A small network was shown many inputs. Here are its activations along a few directions, one row for each input.
Each table varies a few parts of the input and shows all the possible inputs, shuffled.
Descriptions start from the smaller parts, as in this example, which fits no table here: one of 4 places along a line, together with either a single point or one of 9 places along a line or (one of 3 separate values, together with one of 8 places around a ring).
Shared parts are said once, and a part with two or three values counts as separate values.

Other details of the inputs vary at random and push rows far along two fixed directions, the same in every table; ignore that.

A family of inputs:
r1: [ 0.20  0.73  0.00 -7.02 -0.13 -0.44 -2.38 -2.76  0.39  1.92  4.79  0.87]
r2: [-1.27  2.85  2.19  1.37 -4.59 -1.79  1.72  2.80  2.96 -0.53  1.89 -0.64]
r3: [-2.68  2.54  1.60 -1.07 -3.80  0.17  3.19  4.65  4.46  0.67  3.87  1.04]
r4: [-2.67  0.16 -0.08  1.16 -3.21  0.33  2.19  3.30  2.68 -0.25  1.36 -0.77]
r5: [-2.62  0.17 -0.16  1.30 -3.26  0.38  2.04  3.41  2.52 -0.34  1.42 -0.63]
r6: [ 3.83 -2.85  0.39  7.30 -0.09  1.85 -1.52  2.59 -1.88 -3.27 -8.84 -3.34]
r7: [ 0.42  1.42  0.08 -7.28 -0.37 -0.16 -1.97 -2.99  0.50  1.50  4.58  1.12]
r8: [-0.05 -0.66 -1.72 -4.79 -0.58  0.30 -2.18 -3.56 -0.54  0.85  2.57  0.13]
r9: [-1.76  0.13  0.48  4.27 -0.32  0.03  2.46  2.32  1.04 -0.58 -0.75  0.51]
r10: [-1.90  0.15  0.58  4.02 -0.33  0.01  2.66  2.29  1.22 -0.42 -0.56  0.39]
r11: [-1.70  1.83  1.31  1.66 -0.15 -1.51  3.13  3.92  2.90  0.40  1.72  1.35]
r12: [ 1.27 -0.81 -0.93 -1.36  2.72 -0.04 -1.63 -4.10 -2.95 -0.07 -0.26  0.53]
r13: [-1.95  0.22  0.89  3.67 -0.08 -0.16  3.09  2.32  1.01 -0.48 -0.56 -0.14]
r14: [ 1.88  1.17 -0.49 -4.82  3.02 -1.14 -1.21 -3.80 -1.26  0.87  1.44  1.88]
r15: [-0.09 -0.61 -1.48 -5.37 -0.31  0.16 -1.63 -3.60 -0.62  0.91  2.65 -0.63]
r16: [ 3.76 -2.86  0.22  7.56 -0.26  1.93 -1.97  2.49 -1.61 -3.27 -8.85 -2.69]
r17: [ 1.31 -0.85 -0.94 -1.15  2.78  0.01 -1.78 -4.10 -2.96 -0.22 -0.56  0.63]
r18: [ 1.80  1.12 -0.58 -4.95  2.65 -1.12 -0.88 -3.78 -1.44  1.43  1.64  2.05]
r19: [-1.90  1.59  1.25  2.00 -0.11 -1.61  2.90  3.94  2.62  0.54  1.54  1.21]
r20: [-0.14 -0.56 -1.80 -4.92 -0.68  0.23 -2.19 -3.53 -0.63  0.87  2.92  0.25]
r21: [-2.70  2.00  1.79 -0.56 -3.41 -0.22  2.50  4.80  4.45  0.76  4.03  0.65]
r22: [ 3.20 -2.13  0.88  8.73  2.21  1.12 -0.37  1.84 -2.80 -3.12 -8.39 -1.56]
r23: [-0.29 -0.54 -1.62 -5.46 -0.53  0.12 -1.59 -3.50 -0.56  1.02  3.09 -0.38]
r24: [-2.63  1.45  0.97  2.32  0.09 -1.06  2.41  3.97  2.01  0.78  0.59  0.97]
r25: [-0.08 -0.67 -1.50 -5.30 -0.41  0.23 -1.64 -3.75 -0.25  1.20  2.61 -0.51]
r26: [ 1.11 -0.85 -0.54 -1.52  2.86 -0.09 -1.28 -4.17 -2.59  0.10 -0.57  0.14]
r27: [ 3.79 -2.76  0.18  7.57 -0.28  1.85 -1.90  2.75 -2.14 -3.52 -8.61 -2.78]
r28: [ 1.05 -0.90 -0.55 -1.59  2.72 -0.07 -1.27 -4.38 -2.18  0.44 -0.49  0.26]
r29: [ 1.05 -0.80 -0.68 -1.72  2.72 -0.14 -1.24 -4.16 -2.62  0.18 -0.14  0.27]
r30: [ 1.12 -0.91 -0.68 -1.52  2.69 -0.05 -1.45 -4.38 -2.29  0.31 -0.49  0.45]
r31: [-2.60  0.27 -0.28  1.48 -3.38  0.37  1.87  3.51  2.29 -0.49  1.61 -0.36]
r32: [-2.02  0.25  0.70  3.72 -0.20 -0.12  2.84  2.33  0.99 -0.58 -0.46  0.19]
r33: [ 1.11  0.22 -0.47 -3.69  3.36 -1.29 -2.20 -3.27 -1.76  1.43  1.16  1.28]
r34: [-2.84  1.52  1.48  0.14 -3.18 -0.24  1.93  4.95  3.90  0.97  3.44  0.17]
r35: [-0.10 -0.58 -1.71 -4.93 -0.50  0.23 -2.15 -3.43 -0.88  0.59  2.68  0.02]
r36: [-0.17  0.44 -0.69 -6.47  0.30  0.17 -3.00 -2.62 -0.40  2.19  3.68  0.34]
r37: [-2.55  0.16  0.01  0.92 -3.14  0.30  2.54  3.27  2.63  0.02  1.53 -1.22]
r38: [ 4.24 -1.51  1.53  8.16  3.01 -0.11 -1.29  3.17 -2.06 -2.45 -8.58 -1.07]
r39: [-2.75  0.25 -0.19  1.04 -3.35  0.33  2.27  3.43  2.57 -0.13  1.84 -0.70]
r40: [-0.46  0.51 -0.93 -6.45  0.39  0.43 -3.19 -2.61 -0.67  2.25  3.21  0.30]
r41: [-2.69  0.32 -0.29  1.29 -3.47  0.31  2.08  3.55  2.32 -0.30  1.95 -0.45]
r42: [-2.00  0.15  0.90  3.68 -0.23 -0.14  3.12  2.20  1.42 -0.16 -0.54 -0.03]
r43: [ 0.21  3.16  1.23  4.39 -1.08 -1.92  2.41  2.09  1.70 -0.61 -0.25 -0.36]
r44: [-3.21  1.44  1.24  0.00 -3.07 -0.08  1.85  4.98  3.83  1.26  3.53  0.14]
r45: [ 1.37 -0.87 -1.03 -1.14  2.64  0.04 -1.89 -4.27 -2.74  0.04 -0.39  0.79]
r46: [ 1.03 -0.82 -0.55 -1.76  2.78 -0.15 -1.09 -4.17 -2.57  0.29 -0.20  0.06]
r47: [-2.58  0.06 -0.01  1.17 -3.22  0.41  2.26  3.07  3.05  0.12  1.19 -0.88]
r48: [ 3.75 -2.83  0.40  7.35 -0.09  1.85 -1.64  2.57 -1.79 -3.37 -8.92 -3.19]
r49: [ 1.03 -0.80 -0.50 -1.87  2.81 -0.20 -0.96 -4.16 -2.56  0.33 -0.11 -0.03]
r50: [-2.62  2.46  1.45 -1.07 -4.15  0.23  3.52  4.62  4.20  1.23  3.86  1.19]
r51: [-2.96  1.53  0.79  2.39  0.10 -0.75  2.25  4.03  1.78  0.80  0.17  0.98]
r52: [ 2.00  1.02 -0.43 -4.29  3.18 -1.32 -1.65 -3.82 -1.45  0.78  1.21  1.58]
r53: [-2.60  0.08 -0.09  1.21 -3.25  0.40  2.11  3.06  2.99  0.03  1.25 -0.65]
r54: [ 1.81  0.94 -0.67 -4.86  2.18 -1.08 -0.60 -3.77 -1.81  2.06  1.23  2.38]
r55: [ 8.56 -2.50  0.17  0.64  2.48  2.12 -5.70 -3.42 -5.66 -1.35 -8.86 -0.98]
r56: [ 1.18 -0.83 -0.81 -1.39  2.78 -0.01 -1.60 -4.13 -2.78 -0.09 -0.42  0.50]
r57: [ 6.26 -3.08 -0.69  3.64  5.02  1.11 -4.71 -4.49 -6.56 -2.65 -8.09 -1.13]
r58: [-1.77  0.29  0.36  4.16 -0.26 -0.02  2.42  2.50  0.56 -0.88 -0.43  0.50]
Each input here is: one of 2 separate values, together with either a single point or one of 10 places along a line or (one of 3 separate values, together with one of 6 places along a line).
- Changing only the choice among 2 separate values turns r38 into r34. The same change can be made to r14. Which row results? => r3
- Changing only the choice among 2 separate values turns r48 into r26. The same change can be made to r2. Which row results? => r43
- Change only the choice among 3 separate values in r35. List by row number the other rows that result. => r8, r27
- Change only the choice among 3 separate values in r20. List by row number the other rows that result. => r31, r41

A family of inputs:
r59: [-0.94  1.47  0.88  0.60 -1.26 -0.78  0.88  1.48  1.19 -0.02  1.50  0.05]
r60: [ 2.66 -2.03  0.08  5.47  0.23  1.41 -0.26  1.18 -1.66 -2.46 -6.53 -1.81]
r61: [-0.74  1.39  0.71  0.38 -1.16 -0.77  1.13  1.32  1.79  0.22  1.21 -0.09]
r62: [-1.84 -0.04 -0.23  0.74 -1.66  0.00  1.31  0.80  1.06 -0.15  1.23 -0.04]
r63: [-1.62  0.25  0.36  0.19 -0.65  0.07  0.23  2.27  1.10  0.31  1.29  0.06]
r64: [-0.81  1.46  0.77  0.66 -1.28 -0.59  0.90  1.31  1.52  0.11  1.37  0.26]
r65: [ 0.53 -0.69 -1.39 -3.41  1.07 -0.10 -2.53 -4.46 -2.21  0.15  1.41 -0.32]
r66: [ 0.89 -0.67 -0.79 -4.22  1.84 -0.09 -2.95 -2.92 -1.55  0.94  1.16 -0.13]
r67: [-0.46  1.30  0.64 -0.13 -1.45 -0.28  1.92  1.38  1.60  0.15  0.80  0.38]
r68: [-1.52  0.25  0.23  0.21 -0.67  0.25  0.27  2.11  1.44  0.47  1.19  0.27]
r69: [-0.87  1.39  0.84  0.35 -1.14 -0.95  1.08  1.48  1.44  0.07  1.32 -0.30]
r70: [ 1.07 -0.99 -1.58 -3.96  0.91  0.15 -1.72 -4.57 -1.92  0.63  1.20 -0.20]
r71: [-1.89  0.11 -0.42  0.76 -1.33 -0.13  1.26  0.76  1.38 -0.03  1.16 -0.61]
r72: [-2.10  0.97  0.21  1.48  1.94 -0.90  2.08  1.21  0.05  1.39  0.30  1.64]
r73: [-0.66  1.17  0.83  0.12 -1.39 -0.81  1.40  1.35  1.71  0.24  1.08  0.15]
r74: [-1.94  0.18 -0.36  0.99 -1.45  0.04  1.03  0.76  1.13 -0.17  1.32 -0.25]
r75: [ 2.21  0.31 -0.49 -4.34  1.08 -0.48 -1.89 -4.03 -1.49  0.82  1.12  0.35]
r76: [-1.22  0.15  0.14 -0.54 -0.86  0.61  1.27  2.21  1.45  0.54  0.60  0.39]
r77: [ 1.32 -0.80 -0.99 -4.60  1.55  0.39 -2.35 -2.99 -1.45  1.23  1.01  0.39]
r78: [ 1.13 -0.90 -0.80 -4.48  1.62  0.05 -2.67 -3.06 -1.33  1.10  0.87  0.32]
r79: [ 3.03 -1.92  0.66  5.12  0.89  1.60 -1.46  2.62 -1.59 -1.82 -6.32 -1.09]
r80: [-1.79 -0.11 -0.28  0.52 -1.54 -0.18  1.53  0.80  1.30 -0.01  1.05 -0.39]
r81: [-0.73  1.25  0.89  0.39 -1.50 -0.64  1.17  1.34  1.44  0.14  1.24  0.50]
r82: [-0.50  1.35  0.69  0.12 -1.57 -0.13  1.68  1.36  1.31  0.06  0.97  0.72]
r83: [ 1.70 -1.65  1.31  7.00  3.48  0.59  0.89  0.32 -2.28 -2.04 -5.92 -0.57]
r84: [-1.44  0.04  0.37 -0.05 -0.89  0.21  0.53  2.15  1.35  0.48  1.04  0.50]
r85: [ 2.61 -1.93  0.11  5.67  0.13  1.61 -0.47  1.18 -1.87 -2.58 -6.33 -1.47]
r86: [ 4.65 -2.72 -0.98  1.43  2.96  0.77 -4.54 -4.11 -4.66 -2.05 -5.92 -2.23]
r87: [-1.48  0.19  0.18  0.02 -0.57  0.09  0.49  2.13  1.68  0.60  1.01 -0.07]
r88: [ 1.00 -0.87 -1.54 -3.74  0.79  0.32 -1.91 -4.53 -2.12  0.52  1.41  0.13]
r89: [ 1.50  0.56 -0.92 -2.69  4.39 -1.79 -0.81 -4.45 -2.32  0.50  1.08  2.16]
r90: [-1.26  0.21  0.18 -0.35 -0.96  0.76  1.05  2.19  1.21  0.41  0.79  0.73]
r91: [-0.47  1.30  0.70  0.29 -1.57 -0.33  1.47  1.41  1.30  0.24  1.32  0.57]
- What is each input in this table made of? => one of 3 separate values, together with either a single point or (one of 2 separate values, together with one of 5 places along a line)
- Changing only the choice among 3 separate values turns r76 into r67. The same change can be made to r72. Which row results? => r89
- A walk changes only the place on the line of 5. It starts at r69 and steps to r61. List the rest of the walk in order. => r73, r75, r67
- Which other rows agree with r86 in the choice among 3 separate values? List them by row number. => r60, r62, r65, r70, r71, r74, r80, r83, r85, r88
- Change only the choice among 3 separate values in r84. List by row number the other rows that result. => r62, r81

A family of inputs:
r92: [ 0.21 -0.45 -0.60 -0.89  1.10 -0.19 -0.65 -2.24 -1.03  0.04  0.27 -0.07]
r93: [ 1.41  0.07  0.12 -1.95  0.47 -0.01 -1.38 -1.17 -0.54  0.29 -0.04  0.07]
r94: [ 1.00 -0.03  0.02 -1.82  0.51  0.08 -1.78 -1.06 -0.65  0.42  0.00 -0.12]
r95: [ 0.10 -0.49 -0.72 -0.86  0.64 -0.12 -0.34 -2.71 -1.08 -0.14  0.27 -0.29]
r96: [ 1.12  0.53 -0.14 -1.17  1.40 -0.52 -0.25 -1.92 -1.04  0.24 -0.04  0.94]
r97: [ 0.98  0.43 -0.05 -1.13  1.49 -0.40 -0.38 -1.81 -1.06  0.35  0.12  0.88]
r98: [-1.10  0.13 -0.01  0.66 -2.06  0.29  0.87  1.38  1.15 -0.24  0.84 -0.54]
r99: [-1.47  0.47  0.36  1.34  0.01 -0.47  1.50  1.84  1.07  0.24  0.70  0.50]
r100: [ 4.34 -2.10  0.97  7.03  1.07  1.38 -2.34  2.74 -1.98 -2.92 -8.69 -2.20]
r101: [ 0.45  0.04 -0.06 -1.05  1.70 -0.34 -0.90 -1.64 -1.17  0.54  0.21  0.62]
r102: [-0.57  0.62  0.74  0.23 -1.02 -0.04  0.66  1.98  1.41  0.13  0.56  0.03]
r103: [ 0.43 -1.34 -1.01 -1.93 -0.24  1.17 -1.38 -1.37 -0.75  0.26 -0.16 -0.25]
r104: [-1.11  0.30  0.13  0.61 -1.59  0.16  0.62  1.87  1.33 -0.08  0.76 -0.40]
r105: [-1.12  0.40  0.19  0.51 -1.44  0.01  0.49  2.00  1.34 -0.01  0.64 -0.29]
r106: [ 0.75 -0.65 -0.67 -1.50 -0.66  0.40 -1.29 -2.04 -0.92 -0.31  0.20 -0.62]
r107: [-1.66  0.33  0.15  1.54 -0.30 -0.39  1.60  1.43  1.01  0.05  0.72  0.09]
r108: [-2.13 -0.52 -0.38  0.89 -0.57  0.61  2.07  1.57  0.86  0.19  0.56  0.12]
r109: [ 0.80 -0.54 -0.56 -1.55 -0.23  0.34 -1.55 -1.59 -0.74 -0.14  0.19 -0.51]
r110: [ 0.84  0.22 -0.02 -1.12  1.63 -0.36 -0.53 -1.73 -1.05  0.32  0.12  0.88]
r111: [ 0.14 -0.45 -0.68 -0.79  0.89 -0.13 -0.49 -2.43 -1.08  0.02  0.27 -0.21]
r112: [-0.25  0.90  0.72  0.23 -1.26 -0.17  1.03  1.88  1.42  0.23  0.52  0.11]
r113: [-0.18  0.92  0.60  0.15 -1.38 -0.32  1.18  1.76  1.46  0.17  0.46  0.19]
r114: [-1.29  0.79  0.68  1.20  0.03 -0.42  1.70  1.67  1.06  0.20  0.81  0.82]
r115: [-1.71  0.40  0.21  1.39 -0.18 -0.56  1.51  1.58  0.99  0.15  0.70  0.24]
- Changing only one part turns r108 into r103. The same change can be made to r114. Which row results? => r102
- What is each input in this table made of? => one of 2 separate values, together with either a single point or one of 11 places along a line
- A walk changes only the place on the line of 11. It starts at r113 and steps to r112. List the rest of the walk in order. => r93, r102, r94, r100, r105, r104, r109, r98, r106
- Change only the choice among 2 separate values in r107. List by row number the other rows that result. => r104
